These are the activations of a small neural network, seen along a few directions. Each row is one input.
Each table varies a few parts of the input and shows all the possible inputs, shuffled.
A made-up example of a description, with smaller parts first: one of 2 separate values, together with either a single point or one of 9 places along a line or (one of 5 places around a ring, together with one of 6 places along a line).
Shared parts are said once, and a part with two or three values counts as separate values.
In the rows, 128 means zero.

A family of inputs:
row 1: [135 129 147 141 149 116 146 146 122 142 150]
row 2: [113  92 105  95 105 191 110 110 138  29  49]
row 3: [151 132 136 117 135  93 121 140 143 148 142]
row 4: [135 132 142 123 142 109 143 143 117 149 159]
row 5: [132 135 127 115 143 101 147 138 121 145 158]
row 6: [135 114 141 146 150 113 148 147 112 146 144]
row 7: [124 130 132 165 129 131 138 131 117 160 138]
row 8: [119 153 122 137 126 117 134 119 122 159 147]
row 9: [143 133 130 113 141  94 127 138 130 147 156]
row 10: [131 150 123 131 123 112 117 116 133 161 149]
row 11: [108  87 105  98 103 187 108 111 138  28  52]
row 12: [139 151 130 135 115 109 108 119 144 159 134]
row 13: [106  89 107  99 104 185 110 109 140  29  50]
row 14: [123 145 139 161 130 135 134 128 125 155 142]
row 15: [123 149 135 143 125 126 131 124 120 162 151]
Describe the family of inputs behind these rows. -> either one of 3 separate values or (one of 2 separate values, together with one of 6 places along a line)
Which other rows belong to the same alternative as row 11? List them by row number. -> row 2, row 13

A family of inputs:
row 16: [160  92 145 113 163 103 140 157 124 118 132]
row 17: [133 178 143 153 124  86 135 118 120 220 180]
row 18: [124 161 153 183 131  96 146 136 109 208 185]
row 19: [134 147 121 137  84 163 103  96 143 118  84]
row 20: [119 128 117  97 119 141 128 119 118 101 134]
row 21: [123 110 135 120 146 117 148 157 135 100 133]
row 22: [135 127 124  96 139 105 139 135 146 105 131]
row 23: [115 130 101 125  97 141 119 106 124 116  98]
row 24: [ 99 114 112 147 122 156 119 123 121 113 100]
row 25: [126 127 125 159 113 179 108 106 147 118  86]
row 26: [167 110 133  89 153  92 124 146 134 119 138]
row 27: [102 113 128 118 146 156 127 138 115  99 135]
The inputs of row 18 and row 17 match in every part but one. If row 27 is changed in the same way as row 18 into row 17, which row does it become? -> row 20
Describe the family of inputs behind these rows. -> one of 2 separate values, together with either a single point or one of 5 places along a line
Change only the place on the line of 5 in row 16. List by row number the other rows that result. -> row 21, row 24, row 25, row 27
Change only the choice among 2 separate values in row 21. List by row number the other rows that result. -> row 22

A family of inputs:
row 28: [122 110 129 142 124 149 130 133 127 115 109]
row 29: [122 113 131 144 127 145 127 128 125 115 107]
row 30: [109 121 121 130 123 156 135 122 122 105 113]
row 31: [126 130 121 115 115 132 106 112 141 113 109]
row 32: [127 128 118 112 113 135 109 116 142 113 111]
row 33: [117 134 115 114 115 151 123 112 128 104 114]
row 34: [107 124 123 131 125 153 132 119 119 105 110]
row 35: [153 121 141 104 164  79 155 157 139 130 158]
row 36: [131 132 119 114 115 136 109 116 140 114 108]
row 37: [111 125 120 131 123 156 136 122 119 105 110]
row 38: [113 133 118 112 117 148 119 109 127 105 114]
row 39: [124 198 144 189 114 100 135 118 123 238 181]
row 40: [157 112 161 108 159  92 152 164 113 135 177]
row 41: [135 115 126 132 118 134 113 129 141 117 108]
row 42: [126 115 129 143 127 148 130 131 125 115 106]
row 43: [134 117 129 134 121 131 111 124 138 118 106]
row 44: [124 182 132 187 133 104 125 116 116 241 192]
row 45: [138 119 127 133 121 134 114 127 138 119 105]
row 46: [142 112 120  93 156  69 154 150 107 142 165]
row 47: [114 131 115 112 115 151 123 112 129 104 116]
row 48: [157 119 151 106 161  85 150 169 129 133 169]
Describe the family of inputs behind these rows. -> either one of 2 separate values or one of 4 places along a line or (one of 3 separate values, together with one of 5 places around a ring)
Which of the alternatives is row 35? -> one of 4 places along a line
Change only the choice among 3 separate values in row 36. List by row number the other rows that result. -> row 31, row 32

A family of inputs:
row 49: [118 157 116 129 121 126 127 112 122 152 143]
row 50: [121  86 115  90 118 165 119 125 139  33  65]
row 51: [122 134 138 163 126 139 132 133 120 152 133]
row 52: [106 104 105 115  97 192 101  99 138  57  57]
row 53: [152 118 145 130 140 102 128 147 135 142 137]
row 54: [131 152 124 137 119 117 111 115 141 157 136]
row 55: [145 131 134 111 135  94 122 134 139 140 145]
row 56: [136 138 138 157 120 124 117 127 138 159 128]
row 57: [139 114 143 137 149 117 145 152 119 135 143]
row 58: [107 144 126 145 125 139 140 121 112 147 141]
row 59: [134 136 122 103 139 104 140 131 121 134 155]
row 60: [125 123 130 120 147 117 154 140 111 130 153]
Describe the family of inputs behind these rows. -> one of 2 separate values, together with either a single point or one of 5 places around a ring
The inputs of row 53 and row 56 match in every part but the choice among 2 separate values. If row 50 is changed in the same way as row 53 into row 56, which row does it become? -> row 52

A family of inputs:
row 61: [157 128 153 144 148  86 135 152 134 173 160]
row 62: [131 138 139 131 155  98 161 145 106 164 180]
row 63: [111  99 115 101 102 182 112 118 144  40  68]
row 64: [143 128 151 149 157 101 154 156 114 168 166]
row 65: [117  90 108  99 110 181 110 111 136  44  62]
row 66: [124 142 140 172 132 128 138 134 117 172 147]
row 67: [114 154 129 151 133 128 144 122 108 170 161]
row 68: [119 165 121 130 124 113 128 114 122 173 160]
row 69: [110  96 102 102 103 174 118 114 138  46  55]
row 70: [137 150 134 111 146  82 145 136 119 167 179]
row 71: [108  90 104 102 113 176 108 114 144  39  60]
row 72: [155 146 138 121 141  76 128 142 137 170 169]
row 73: [140 145 145 165 126 113 121 128 136 176 141]
row 74: [113  90 111  99 107 179 105 115 127  46  61]
row 75: [139 162 132 142 122 103 114 119 138 175 151]
Describe the family of inputs behind these rows. -> either one of 5 separate values or (one of 2 separate values, together with one of 5 places around a ring)
Change only the choice among 2 separate values in row 70. List by row number the other rows that result. -> row 68
Change only the place on the ring of 5 in row 70. List by row number the other rows that result. -> row 61, row 62, row 64, row 72
